These are the activations of a small neural network, seen along a few directions. Each row is one input.
In each table, some parts of the input vary, and every possible input appears once, in random order.
Descriptions start from the smaller parts, as in this example, which fits no table here: values(3) and (point or line(11) or (line(4) and ring(5))).
Shared parts are said once, and a part with two or three values counts as separate values.

Other details of the inputs vary at random and push rows far along three fixed directions, the same in every table; ignore that.

Table:
R1: 11  -17  11  15  13  21  -13  7  -1  19  -18  19  -8  -17
R2: 11  1  28  28  -21  -2  3  -19  -16  3  -3  -5  -3  -38
R3: -2  -4  4  16  -17  19  -20  -25  -31  -6  25  8  6  -24
R4: -14  -20  11  8  -3  1  2  -10  -23  22  14  9  2  10
R5: -24  -37  -7  1  29  22  -20  9  -20  33  1  30  0  20
R6: 17  46  -16  17  -28  5  -9  -12  -3  -44  -9  -13  -4  -52
R7: 6  22  -21  -8  -1  -7  1  6  12  -23  -2  -13  3  2
R8: -18  7  -28  -29  7  -8  -12  16  12  -5  9  4  2  47
R9: -15  -20  0  14  -8  7  -14  -16  -30  0  24  12  6  -7
R10: -15  -30  6  0  6  7  -8  -13  -25  9  32  9  11  11
R11: 11  -17  19  14  13  19  -11  2  -3  24  -18  8  -2  -30
R12: -17  10  -27  -21  9  -5  3  12  5  -10  7  -1  0  31
R13: 12  -7  35  6  -10  -6  11  -9  0  19  -3  -10  0  -13
R14: 29  26  -5  11  9  8  -5  13  25  -4  -42  -10  -8  -40
R15: -13  16  -47  -7  3  10  -20  1  -11  -40  28  5  13  9
R16: -27  -1  -32  -32  22  -9  7  18  8  -8  12  3  5  52
R17: 3  -25  49  -1  6  -28  42  3  13  49  -21  -12  -5  19
R18: -11  -5  2  15  -13  9  -7  -15  -28  4  12  10  3  -6
R19: 4  7  -10  -18  4  -8  10  12  20  -12  -3  -5  -3  23
R20: 2  4  -9  -5  22  5  -9  20  19  3  -31  5  -8  -9
R21: 2  -8  14  25  -11  1  5  -17  -17  -4  7  -4  3  -30
R22: 5  8  13  -25  9  -34  33  21  43  9  -30  -23  -7  26
R23: 5  29  -27  1  -10  2  -10  -2  1  -33  5  -7  6  -13
R24: 5  17  -2  -13  -1  -18  8  9  22  0  -11  -11  -2  12
R25: 18  -5  42  15  -18  -8  19  -8  9  25  -16  -2  -10  -12
R26: 1  10  -24  -8  1  5  -2  4  4  -28  13  3  1  9
R27: 1  -12  10  9  -5  7  -5  -16  -20  -1  20  -1  7  -13
R28: 7  26  -26  -2  -13  10  -10  -1  2  -35  6  1  -3  -7
R29: 24  21  26  -16  -2  -25  30  9  40  7  -28  -29  -6  -6
R30: -19  -40  10  -9  7  -1  0  0  -8  27  20  19  2  45
Description of these inputs: values(5) and (point or line(5)).
Which other rows does R8 become when the values(5) part takes its other values? List them by row number.
Answer: R3, R6, R18, R25
Which other rows agree with R19 in the values(5) part? List them by row number.
Answer: R1, R25, R26, R28, R30
Which other rows agree with R15 in the values(5) part? List them by row number.
Answer: R7, R8, R14, R23, R24
Which other rows does R22 become when the line(5) part takes its other values? List them by row number.
Answer: R2, R6, R9, R21

Table:
R31: 2  11  -10  -19  11  -6  4  18  26  -2  -14  -3  -4  21
R32: 14  -8  29  17  -6  1  11  -6  0  20  -17  -1  -7  -21
R33: 25  38  -8  5  -12  6  -4  0  12  -27  -17  -14  -5  -41
R34: 13  -6  26  19  -6  2  8  -6  0  19  -14  -1  -4  -20
R35: 9  14  -15  -8  2  2  -3  10  14  -16  -7  -1  -3  0
R36: -1  14  -25  -13  3  10  -18  4  4  -20  6  3  2  3
R37: 2  -13  6  13  -4  15  -10  -9  -17  5  8  12  0  -12
R38: 4  14  -15  -6  3  -4  4  5  7  -20  0  -8  1  -1
R39: -5  -27  29  -7  10  -10  9  7  8  43  -13  4  -3  24
R40: 11  -5  26  19  -7  -2  5  -4  -1  20  -18  -2  -5  -23
R41: -14  -16  -6  6  0  10  -13  -13  -27  1  25  8  11  0
R42: 4  -4  19  9  -24  -2  -1  -16  -10  9  11  2  -1  -4
R43: 5  -12  23  9  -1  -4  4  -2  2  23  -12  0  -4  -7
R44: 19  12  20  31  -17  0  7  -17  -11  -6  -7  -14  1  -54
R45: 18  17  -2  -8  1  -5  6  9  25  -10  -17  -9  -6  -7
R46: 0  15  -15  -8  2  -5  -1  4  6  -19  1  -10  2  -3
R47: -5  11  -26  -14  9  1  -6  15  12  -11  -6  5  -3  17
R48: -7  13  -28  -5  5  2  -4  4  -3  -24  7  -1  2  5
R49: 6  16  -18  -7  4  2  -4  9  13  -17  -8  0  -4  1
R50: -19  -18  -10  6  4  12  -12  -9  -28  -1  28  14  9  9
R51: 0  -16  16  -1  4  -1  -2  1  5  18  -1  3  -1  5
R52: -7  12  -24  -18  -10  -3  -7  3  8  -21  15  5  -2  30
R53: -27  -19  -21  0  7  14  -16  -7  -31  -6  30  18  8  15
R54: -16  -32  3  -13  14  6  -7  4  -5  20  12  17  1  34
R55: 25  40  -9  11  -11  4  4  2  13  -25  -27  -13  -10  -41
R56: -24  -19  -13  1  9  7  -9  -3  -23  5  22  13  8  20
R57: -6  -18  9  1  4  -1  5  -5  -9  8  10  2  4  7
R58: -11  -14  1  5  -18  6  -11  -15  -20  2  29  16  3  16
R59: -12  -11  -3  15  -1  10  -5  -10  -27  0  14  8  4  -8
R60: 14  -6  32  16  -7  -9  14  -9  -1  14  -6  -13  1  -26
R61: 5  15  -17  -9  2  4  -6  8  13  -17  -5  -2  -2  0
R62: -5  10  -26  -12  5  7  -19  7  5  -19  5  3  0  7
R63: -1  -12  1  17  -3  13  -12  -9  -20  4  8  14  1  -11
R64: 0  -9  10  18  -4  0  7  -9  -16  8  1  1  2  -14
R65: 1  1  21  -27  17  -36  35  24  43  27  -33  -21  -6  34
R66: -23  -38  8  -13  16  -6  4  4  -6  27  16  9  8  44
R67: -6  18  -22  -11  -16  -1  -14  -3  1  -26  17  3  0  13
R68: 3  -6  12  16  -6  8  -6  -8  -13  14  -6  5  -1  -18
R69: -9  -9  3  13  -3  6  -4  -12  -24  6  10  3  6  -11
R70: 14  22  -1  -9  1  -5  4  10  22  -6  -21  -11  -7  -7
R71: -10  -13  6  5  4  -1  4  -3  -11  10  6  3  5  6
R72: -2  -9  9  11  -23  7  -7  -19  -20  -1  22  11  -1  0
R73: 11  19  0  -6  0  -9  16  7  17  -12  -14  -16  -2  -8
R74: -4  -11  5  11  -3  8  -9  -14  -23  0  19  3  8  -12
R75: -13  -5  -5  -31  21  -18  18  21  24  10  -7  -4  -2  45
R76: 7  18  -16  -8  2  5  -3  8  12  -17  -10  -2  -5  -3
R77: 11  -6  25  19  -7  1  8  -5  0  21  -17  0  -5  -21
R78: -2  -6  5  -36  21  -18  16  27  44  20  -19  -6  -5  49
R79: -21  10  -40  -19  11  6  -16  7  -7  -23  18  4  7  22
R80: 25  35  -8  10  -11  -1  8  -4  9  -34  -9  -19  -1  -40
R81: -4  -12  4  14  -4  12  -16  -9  -18  6  9  12  2  -13
R82: -7  16  -24  -10  4  2  -7  3  -2  -21  8  -4  4  2
R83: 6  -25  50  -7  9  -28  37  9  25  45  -20  -13  -2  20
R84: -6  16  -18  -7  3  -5  0  5  4  -16  -4  -7  1  0
R85: 14  -6  28  18  -6  -9  18  -8  -3  12  -9  -9  0  -22
What do these inputs look like to the network?
Answer: values(5) and (point or (values(2) and line(5)))
Changing only the values(5) part turns R73 into R41. The same change can be made to R76. Which row results?
Answer: R70
Changing only the values(5) part turns R44 into R50. The same change can be made to R84. Which row results?
Answer: R56
Which other rows does R82 become when the line(5) part takes its other values? List them by row number.
Answer: R41, R69, R74, R79
Which other rows does R35 become when the values(2) part takes its other values? List them by row number.
Answer: R38
Which other rows does R33 become when the values(5) part takes its other values? List them by row number.
Answer: R35, R37, R61, R62
